A small network was trained on invented records. Each row is its activation on one of them, seen along a few directions.
Each row is followed by the record's values for the fields Mibe, Vanar, Gufu, Vos, Miti, Sefa, Dedit.
A field that a record lacks is written none.
The largest differences between rows may come from other fields.
(in the rows, 500 means zero)
Strong random noise was added to every row along 9 fixed directions; ignore it. To show where, here is one row again and again, with new noise each time:
[122 450 522 367 369 394 330 522 550 387 462 199 328 533 213 502 314 647
 874 468 572 425 568 493 705 581 424 482 509 520 651]
[490 514 533 325 674 509 562 517 382 458 566 360 593 513 403 434 589 336
 424 519 651 626 450 314 650 426 581 390 569 413 652]
[564 508 564 750 666 607 524 528 471 563 480 511 714 597 454 469 491 410
 226 570 412 579 544 492 404 405 399 401 444 450 576]
[652 681 705 668 724 557 606 504 487 606 586 489 703 480 588 488 524 222
 499 423 340 696 487 421 425 538 324 347 484 497 478]
[450 573 654 653 677 448 593 711 574 528 415 363 672 741 355 509 474 340
 620 542 261 579 500 302 512 665 118 433 432 420 580]
[423 577 541 776 599 618 529 658 507 537 482 446 743 675 367 429 368 422
 388 636 277 619 588 426 552 496 360 393 547 306 468]
[566 490 536 614 426 582 521 387 494 581 545 632 554 416 534 609 422 524
 425 416 562 417 595 626 218 432 448 450 396 594 616]
[674 475 519 347 383 623 864 450 472 380 667 778 651 303 477 619 748 229
 546 517 865 585 685 539 425 547 840 276 453 313 544]
[382 525 468 573 386 548 493 569 475 389 522 398 453 530 447 480 384 516
 641 549 426 552 491 510 557 550 502 501 605 398 434]
[515 521 385 272 352 545 672 570 399 567 574 600 559 522 495 622 368 529
 503 473 603 354 496 313 303 472 448 547 582 428 667]
[657 466 478 310 514 436 599 464 368 451 531 480 383 491 638 599 602 437
 507 379 630 449 279 375 274 495 414 608 493 628 677]

[435 399 417 115 364 498 553 477 422 472 502 381 402 373 533 531 475 572
 458 548 725 358 388 419 438 447 652 587 617 567 642] : (Mibe m2; Vanar none; Gufu s2; Vos p1; Miti b1; Sefa t2; Dedit z2)
[510 535 287 383 371 506 362 348 306 592 641 682 490 542 543 560 330 621
 363 277 692 436 444 456 300 305 536 605 611 579 672] : (Mibe m1; Vanar none; Gufu s3; Vos p1; Miti b2; Sefa t1; Dedit z1)
[549 622 440 431 416 415 424 445 372 493 624 521 307 473 739 536 436 575
 719 245 426 523 245 420 404 540 364 726 607 642 411] : (Mibe m1; Vanar u2; Gufu none; Vos p2; Miti none; Sefa none; Dedit z2)
[579 451 460 383 491 608 594 465 485 553 522 572 466 313 620 462 588 543
 330 655 560 455 492 560 556 413 758 443 539 445 450] : (Mibe m2; Vanar u1; Gufu none; Vos p1; Miti b2; Sefa t2; Dedit z4)
[372 544 563 436 698 416 355 472 494 460 527 333 534 586 325 385 565 402
 570 441 576 653 487 418 770 503 494 399 534 504 585] : (Mibe m2; Vanar u1; Gufu none; Vos p1; Miti b2; Sefa t2; Dedit z1)
[456 443 626 560 607 474 576 596 615 318 360 414 451 531 429 480 729 397
 662 637 429 584 458 548 666 700 507 499 379 470 449] : (Mibe m2; Vanar u1; Gufu none; Vos p3; Miti none; Sefa none; Dedit z2)
[580 494 714 603 622 350 548 564 645 546 415 440 514 498 512 553 603 407
 658 455 307 491 495 510 444 605 256 419 332 554 536] : (Mibe m1; Vanar none; Gufu s1; Vos p2; Miti none; Sefa none; Dedit z4)
[568 454 437 733 588 346 303 419 407 252 543 502 403 748 496 493 656 474
 468 302 572 631 336 545 434 474 424 628 480 575 516] : (Mibe m1; Vanar u1; Gufu none; Vos p2; Miti none; Sefa none; Dedit z1)
[458 672 516 538 549 623 551 483 528 754 654 790 699 555 525 573 433 470
 573 383 488 443 668 430 405 526 456 438 367 442 559] : (Mibe m2; Vanar u2; Gufu none; Vos p3; Miti none; Sefa none; Dedit z4)
[554 605 694 460 537 538 512 437 553 766 466 338 552 239 610 484 337 477
 468 567 304 497 540 537 466 455 419 416 587 591 468] : (Mibe m1; Vanar none; Gufu s2; Vos p1; Miti b2; Sefa t2; Dedit z1)
[311 485 417 538 562 602 558 705 531 491 456 462 713 716 240 377 425 531
 413 735 414 548 678 390 756 511 536 398 552 202 473] : (Mibe m2; Vanar u1; Gufu none; Vos p2; Miti none; Sefa none; Dedit z3)
[385 567 426 674 237 488 357 434 464 290 575 481 307 515 552 533 416 543
 809 386 532 581 500 698 461 658 556 596 566 520 349] : (Mibe m1; Vanar none; Gufu s2; Vos p1; Miti b2; Sefa t2; Dedit z1)
[595 308 370 446 309 533 651 483 525 483 444 712 444 367 607 636 544 600
 347 574 647 251 528 614 318 408 650 569 443 530 527] : (Mibe m1; Vanar none; Gufu s3; Vos p1; Miti b1; Sefa t1; Dedit z2)
[356 526 338 517 406 495 284 345 384 584 613 677 462 681 446 609 298 730
 555 219 684 364 551 558 195 475 339 632 350 688 697] : (Mibe m2; Vanar u1; Gufu none; Vos p2; Miti none; Sefa none; Dedit z3)
[437 705 715 663 677 610 516 606 582 670 441 370 671 549 486 374 329 410
 495 641 170 638 552 464 542 577 289 407 553 447 399] : (Mibe m2; Vanar u1; Gufu none; Vos p3; Miti none; Sefa none; Dedit z1)
[556 440 779 811 611 635 526 447 796 807 303 539 707 211 499 517 394 553
 233 659 261 339 778 806 439 398 391 276 273 653 485] : (Mibe m2; Vanar none; Gufu s3; Vos p1; Miti b2; Sefa t2; Dedit z2)
[587 407 575 698 580 423 359 416 548 467 447 468 437 533 553 522 544 532
 371 429 457 502 432 662 350 439 396 596 415 709 533] : (Mibe m2; Vanar none; Gufu s1; Vos p2; Miti none; Sefa none; Dedit z1)
[576 467 399 432 318 541 433 408 434 496 570 611 332 441 675 561 449 677
 491 426 557 407 404 610 309 440 578 631 480 636 489] : (Mibe m2; Vanar none; Gufu s2; Vos p2; Miti none; Sefa none; Dedit z4)
[608 492 329 704 493 559 498 635 420 437 521 593 502 675 664 459 465 579
 242 606 336 539 346 478 397 414 519 642 594 383 335] : (Mibe m2; Vanar none; Gufu s2; Vos p2; Miti none; Sefa none; Dedit z4)
[491 553 547 498 613 444 505 502 570 646 513 559 578 541 483 529 501 481
 543 445 443 462 526 454 479 532 355 414 364 553 545] : (Mibe m2; Vanar u1; Gufu none; Vos p1; Miti b1; Sefa t1; Dedit z4)
[443 499 649 328 548 440 567 584 552 548 395 210 448 421 464 418 455 500
 589 635 315 496 425 384 692 553 413 539 649 524 483] : (Mibe m1; Vanar u1; Gufu none; Vos p2; Miti none; Sefa none; Dedit z1)
[644 625 402 396 395 475 610 533 447 663 591 646 555 510 696 601 317 570
 492 424 359 329 446 351 286 457 337 627 611 494 499] : (Mibe m1; Vanar u1; Gufu none; Vos p2; Miti none; Sefa none; Dedit z4)
[465 550 604 710 556 593 444 472 598 569 553 591 604 441 485 445 531 427
 585 528 400 573 659 638 718 485 621 297 400 401 331] : (Mibe m1; Vanar none; Gufu s3; Vos p1; Miti b2; Sefa t2; Dedit z4)
[473 491 390 666 393 546 513 566 442 276 528 494 467 599 482 438 549 473
 503 555 516 671 468 636 531 576 659 538 598 378 338] : (Mibe m2; Vanar none; Gufu s1; Vos p2; Miti none; Sefa none; Dedit z1)
[445 400 500 282 557 540 429 487 497 721 306 242 374 365 557 453 344 765
 248 685 407 250 374 480 501 315 442 596 580 693 631] : (Mibe m2; Vanar u1; Gufu none; Vos p1; Miti b2; Sefa t2; Dedit z1)
[546 470 594 220 549 437 691 557 540 668 432 423 554 353 521 554 481 462
 532 534 495 336 501 351 532 500 392 526 477 560 654] : (Mibe m1; Vanar none; Gufu s3; Vos p2; Miti none; Sefa none; Dedit z2)
[526 569 449 415 549 334 465 526 370 335 570 437 336 674 616 525 635 396
 734 310 598 660 243 344 509 632 439 629 558 523 474] : (Mibe m1; Vanar none; Gufu s2; Vos p1; Miti b2; Sefa t2; Dedit z1)
[407 576 398 191 536 508 400 476 385 736 548 368 411 388 628 444 260 698
 471 455 436 324 404 299 625 309 516 565 703 504 501] : (Mibe m1; Vanar u1; Gufu none; Vos p1; Miti b2; Sefa t2; Dedit z3)
[529 366 429 860 550 488 391 611 546 267 389 523 470 700 495 428 665 521
 401 602 380 623 432 632 589 540 550 537 431 353 297] : (Mibe m2; Vanar none; Gufu s1; Vos p1; Miti b2; Sefa t2; Dedit z3)
[581 488 337 298 387 507 529 498 337 404 506 417 214 416 792 461 523 589
 547 535 446 454 211 451 496 504 639 698 691 538 303] : (Mibe m1; Vanar u1; Gufu none; Vos p1; Miti b1; Sefa t1; Dedit z3)
[436 342 563 443 404 422 471 402 554 374 439 327 315 366 447 513 602 554
 583 500 656 467 511 677 547 505 646 501 441 622 530] : (Mibe m1; Vanar none; Gufu s2; Vos p2; Miti none; Sefa none; Dedit z1)
[497 448 546 392 411 451 695 587 613 561 434 627 508 525 400 642 582 442
 723 510 582 413 595 499 386 715 390 456 332 500 607] : (Mibe m2; Vanar none; Gufu s3; Vos p1; Miti b2; Sefa t2; Dedit z1)
[371 643 476 420 461 526 577 680 510 493 529 412 617 501 439 394 361 423
 623 620 344 555 561 311 705 524 464 463 713 273 382] : (Mibe m1; Vanar u1; Gufu none; Vos p3; Miti none; Sefa none; Dedit z2)
[700 332 567 193 604 509 716 442 509 615 500 597 526 296 590 586 745 431
 352 482 750 369 533 456 437 403 675 462 393 573 668] : (Mibe m2; Vanar none; Gufu s1; Vos p2; Miti none; Sefa none; Dedit z3)
[410 465 490 786 459 484 385 514 643 402 463 580 487 591 418 520 472 537
 714 453 443 537 626 657 580 597 482 460 403 450 379] : (Mibe m2; Vanar none; Gufu s3; Vos p1; Miti b2; Sefa t1; Dedit z3)
[494 461 528 633 466 523 582 583 585 339 437 478 556 498 432 468 626 398
 510 656 519 604 620 580 702 574 646 423 504 341 363] : (Mibe m1; Vanar none; Gufu s2; Vos p1; Miti b2; Sefa t2; Dedit z1)
[469 542 460 418 499 652 579 503 492 618 573 593 629 364 528 485 438 523
 425 604 556 462 614 503 579 407 694 375 588 369 460] : (Mibe m2; Vanar u1; Gufu none; Vos p1; Miti b2; Sefa t2; Dedit z2)
[449 507 489 436 315 430 503 477 589 456 513 541 346 394 509 576 429 551
 830 441 569 442 527 607 498 631 544 532 503 538 428] : (Mibe m2; Vanar none; Gufu s3; Vos p1; Miti b2; Sefa t2; Dedit z1)
[645 625 597 590 706 401 620 588 465 227 643 508 593 624 503 429 779  91
 623 396 446 887 389 371 660 690 443 446 600 296 340] : (Mibe m2; Vanar u1; Gufu none; Vos p2; Miti none; Sefa none; Dedit z3)
[587 456 399 310 433 482 502 351 437 528 619 735 440 383 604 632 588 562
 507 310 811 340 473 532 317 414 615 522 414 602 646] : (Mibe m2; Vanar u1; Gufu none; Vos p1; Miti b2; Sefa t2; Dedit z2)
[408 413 447 838 342 564 402 517 631 406 427 605 482 569 419 510 501 632
 552 551 423 452 651 712 561 507 544 484 430 410 346] : (Mibe m1; Vanar u2; Gufu none; Vos p1; Miti b2; Sefa t1; Dedit z1)
[364 600 509 533 478 435 199 323 464 493 643 469 438 377 492 429 337 579
 568 233 570 530 575 596 650 394 600 443 562 567 457] : (Mibe m1; Vanar none; Gufu s1; Vos p1; Miti b2; Sefa t2; Dedit z3)
[489 629 520 237 700 411 409 578 418 591 514 215 386 459 678 399 388 491
 587 428 299 562 236 236 735 454 403 581 769 550 414] : (Mibe m2; Vanar none; Gufu s1; Vos p1; Miti b2; Sefa t2; Dedit z3)
[402 458 384 597 337 413 293 381 447 413 547 593 317 579 544 579 359 624
 622 246 564 404 453 614 319 507 400 668 479 667 514] : (Mibe m1; Vanar none; Gufu s3; Vos p1; Miti b1; Sefa t2; Dedit z3)

Here are new rows. What are their fields?
[704 473 513 676 469 570 634 509 523 579 445 666 534 420 658 536 551 449
 297 548 390 463 486 610 323 476 494 517 474 513 402] : (Mibe m1; Vanar none; Gufu s3; Vos p1; Miti b2; Sefa t2; Dedit z1)
[526 508 668 386 554 541 635 599 620 546 411 429 546 335 529 474 517 449
 475 675 417 505 554 477 584 526 521 428 514 479 491] : (Mibe m2; Vanar none; Gufu s2; Vos p3; Miti none; Sefa none; Dedit z2)
[586 505 641 578 688 539 635 563 528 516 428 501 635 581 504 509 609 380
 420 616 440 574 494 486 401 594 356 448 386 534 564] : (Mibe m2; Vanar u1; Gufu none; Vos p2; Miti none; Sefa none; Dedit z2)
[387 617 454 499 601 453 509 595 430 577 565 571 668 790 398 528 424 493
 671 403 513 540 520 252 502 595 281 547 449 436 618] : (Mibe m1; Vanar u1; Gufu none; Vos p2; Miti none; Sefa none; Dedit z2)
[527 460 622 517 563 439 484 455 553 567 456 580 525 527 478 591 560 437
 566 386 522 459 596 531 286 530 309 448 314 648 659] : (Mibe m1; Vanar none; Gufu s1; Vos p3; Miti none; Sefa none; Dedit z3)
[498 231 428 517 541 416 494 533 481 263 313 469 383 693 396 518 704 502
 359 607 640 493 382 573 417 571 479 613 367 592 644] : (Mibe m2; Vanar none; Gufu s3; Vos p1; Miti b1; Sefa t2; Dedit z3)
[282 448 454 314 395 398 418 604 472 454 371 220 419 593 366 433 275 648
 550 628 441 400 418 343 551 568 403 628 634 524 591] : (Mibe m1; Vanar none; Gufu s2; Vos p1; Miti b1; Sefa t2; Dedit z3)
[417 536 660 621 650 494 461 638 617 651 375 379 593 569 439 483 369 524
 527 596 205 488 592 424 623 549 269 419 487 468 456] : (Mibe m1; Vanar none; Gufu s2; Vos p1; Miti b2; Sefa t2; Dedit z3)
[482 279 401 351 359 495 533 515 515 397 363 410 326 310 475 480 527 734
 288 710 573 291 476 601 574 320 708 555 567 482 545] : (Mibe m1; Vanar u1; Gufu none; Vos p2; Miti none; Sefa none; Dedit z2)
[723 711 665 526 560 575 737 570 557 693 621 572 778 217 642 455 435 261
 471 521 244 614 638 434 579 493 532 307 649 307 250] : (Mibe m1; Vanar none; Gufu s1; Vos p2; Miti none; Sefa none; Dedit z3)
[514 657 487 475 425 585 613 518 425 656 633 651 751 491 457 540 322 443
 457 457 500 552 647 459 371 467 506 398 610 384 510] : (Mibe m1; Vanar none; Gufu s1; Vos p2; Miti none; Sefa none; Dedit z1)
[570 493 667 593 612 493 572 412 557 550 547 615 698 414 408 525 653 349
 451 474 600 620 693 633 479 501 578 252 313 488 578] : (Mibe m1; Vanar none; Gufu s1; Vos p2; Miti none; Sefa none; Dedit z4)
[568 578 478 524 698 542 399 385 376 588 596 564 592 553 602 421 554 466
 287 443 544 597 443 448 552 341 585 433 506 523 527] : (Mibe m1; Vanar u1; Gufu none; Vos p1; Miti b2; Sefa t2; Dedit z4)
[454 419 474 521 518 428 433 601 571 484 354 335 379 540 486 441 503 612
 544 551 331 421 375 417 589 545 367 603 537 535 487] : (Mibe m2; Vanar u2; Gufu none; Vos p1; Miti b2; Sefa t1; Dedit z3)
[497 471 599 372 590 316 421 501 498 400 408 211 204 433 644 488 603 531
 712 466 418 484 195 440 596 582 385 619 534 656 471] : (Mibe m1; Vanar u1; Gufu none; Vos p1; Miti b2; Sefa t2; Dedit z2)
[646 449 471 581 573 459 466 552 424 474 436 493 442 552 717 494 577 505
 345 517 370 503 251 456 396 434 412 653 524 572 410] : (Mibe m1; Vanar none; Gufu s1; Vos p1; Miti b1; Sefa t2; Dedit z2)
[446 504 569 507 535 392 418 490 549 376 506 477 383 569 400 519 625 420
 853 421 611 587 474 559 609 690 493 473 366 535 494] : (Mibe m2; Vanar none; Gufu s3; Vos p1; Miti b2; Sefa t2; Dedit z1)
[730 342 526 245 580 525 766 641 454 450 312 448 365 440 675 481 806 431
 313 755 547 461 273 433 421 526 602 618 475 527 548] : (Mibe m2; Vanar none; Gufu s1; Vos p3; Miti none; Sefa none; Dedit z1)
[430 347 329 594 361 398 421 565 442 184 415 398 284 677 448 464 538 591
 563 540 566 490 334 554 529 541 548 724 564 513 491] : (Mibe m1; Vanar none; Gufu s3; Vos p2; Miti none; Sefa none; Dedit z1)
[648 544 393 602 661 546 668 634 432 487 542 704 744 753 503 524 691 330
 368 547 548 607 454 299 402 559 446 478 421 369 512] : (Mibe m2; Vanar u1; Gufu none; Vos p1; Miti b1; Sefa t1; Dedit z2)
[387 417 489 577 497 599 419 463 485 453 472 446 467 415 435 423 554 523
 399 654 567 567 594 663 639 389 771 435 491 473 417] : (Mibe m1; Vanar none; Gufu s1; Vos p3; Miti none; Sefa none; Dedit z1)
[673 480 621 587 763 437 539 515 430 345 470 329 434 486 638 378 755 245
 454 504 345 784 270 489 702 534 496 531 567 486 340] : (Mibe m1; Vanar none; Gufu s3; Vos p2; Miti none; Sefa none; Dedit z3)
